A small network was shown many inputs. Here are its activations along a few directions, one row for each input.
In each table, some parts of the input vary, and every possible input appears once, in random order.
Descriptions start from the smaller parts, as in this example, which fits no table here: line(4) and (point or line(9) or (values(3) and ring(8))).
Shared parts are said once, and a part with two or three values counts as separate values.
In the rows, 128 means zero.

Other details of the inputs vary at random and push rows far along three fixed directions, the same in every table; ignore that.
To show where, the next rows are all for the same input, with only those details redrawn:
[126 177 125 130 132 110 144 186 162 202 158  96]
[106 120  97 109 106 196 125 111 113 117 121 103]
[126 177 125 130 132 111 144 186 163 203 157  95]
[107 120  97 109 106 196 125 111 113 117 121 103]
[174  24 178 138 181 162 196  71 103 166  98  94]
[111 230 104 127 120 128 144 204 199 237 153  69]
[111 229 104 127 119 127 143 204 198 235 153  71]

Rows:
row 1: [134 165 118 131 132  98 131 188 163 190 143  92]
row 2: [128 129  97  98  97 196 130 107 107 117 121 106]
row 3: [151  40 182 143 202 151 183  52 106 156  82 118]
row 4: [114 121 101 102 104 197 119 109 119 117 120 107]
row 5: [140 199 118 127 125 117 160 184 166 222 153  81]
row 6: [118 121  99 110  98 195 122 102 128 113 124 109]
row 7: [137 125  87 107  90 183 122 103 122 109 110  98]
row 8: [102 124 133 140 128  67 104 135 110  84 160 203]
row 9: [ 94 132  94 117 130 176 107  97 126 109  86 115]
row 10: [ 93 133  97 120 117 169 111  85 147 106  76 134]
row 11: [195  23 167 135 172 150 194  70  95 159  84  86]
row 12: [102 111 124 138 132  54  95 144 100  73 142 195]
row 13: [146 149 123 112  89 186 129 107 133  76  95  96]
row 14: [ 95 137 107 109 128 188 110  90 125 115 102 126]
row 15: [167   9 216 158 213  18 162 107  83 127 116 184]
row 16: [119 140 138 132 141  81 105 145 127 119 161 173]
row 17: [106 120  97 109 106 196 125 111 113 117 121 103]
row 18: [155 189 112 138 114 100 150 171 178 201 146  79]
row 19: [ 96 129 141 121 132  70  96 144 105  97 152 194]
row 20: [ 98 140  99 128 122 185 121  81 136 107 109 129]
row 21: [ 73 136 105 117 123 178 124  89 125 114  91 133]
row 22: [141 156 117 139 118  91 126 171 164 164 154 107]
row 23: [119 132 124 142 147  67 104 149 120 110 146 162]
row 24: [140 154 131 111  90 195 138 102 126  80 110 106]
row 25: [121 132 133 124 146  72  91 154 120 115 142 163]
row 26: [ 95 127 132 139 133  67 110 141 105  93 156 193]
row 27: [125 115  91 111  98 185 111 106 134 108 107 101]
row 28: [189  34 171 143 168 157 207  56  93 157 104  94]
row 29: [126 126 129 132 139  70  89 147 122  99 148 174]
row 30: [117 121 175 143 111  70  82 142  88  30 150 227]
row 31: [105 135  90 129 122 176 111  86 141 102  92 122]
row 32: [129 132  92 115  88 190 136  94 115 110 130 103]
row 33: [103 126 139 130 129  68  98 138 112  90 156 201]
row 34: [141 162 122 123 129  99 123 186 165 186 143  99]
row 35: [ 97 197 112 140 135  95 115 164 155 156 157 140]
row 36: [201  73 209 170 208  71 223 131 154 246 138  88]
row 37: [135 123  89  99  97 185 119 111 113 113 106  97]
row 38: [135 134 178 145 130  78  91 144 100  56 153 199]
row 39: [182  20 166 149 176 147 188  66 112 153  87  88]
row 40: [154 157 175 139 122  98 130 167 144 120 155 134]
row 41: [148 193 108 137 119 102 152 176 172 207 143  74]
row 42: [140 122 169 145 128  67  77 148  97  40 139 198]
row 43: [134 141 127 121  95 190 115 111 142  78  91  99]
row 44: [124 109 167 144 111  58  70 146  86  17 135 224]
row 45: [ 88 168 111 118 117  73  80 166 136 111 136 171]
row 46: [131 131  96 106  91 193 132  99 116 113 126 107]
row 47: [108 110 124 139 126  55  89 138 106  64 146 204]
row 48: [206  64 212 170 199  68 215 124 154 229 144 100]
Q: What do these inputs look like to the network?
A: values(2) and line(4) and (point or ring(5))
Q: The inputs of row 30 and row 40 match in every part but the line(4) part. If row 33 is changed in the same way as row 30 into row 40, which row does it become?
A: row 6
Q: The inputs of row 5 and row 3 match in every part but the line(4) part. If row 28 is changed in the same way as row 5 into row 3, which row does it become?
A: row 35
Q: Which other rows agree with row 29 in the line(4) part and the values(2) part? List them by row number.
A: row 9, row 23, row 25, row 31, row 42
Q: A walk changes only the ring(5) part. It starts at row 12 and steps to row 47. List the rest of the walk in order.
A: row 10, row 45, row 15
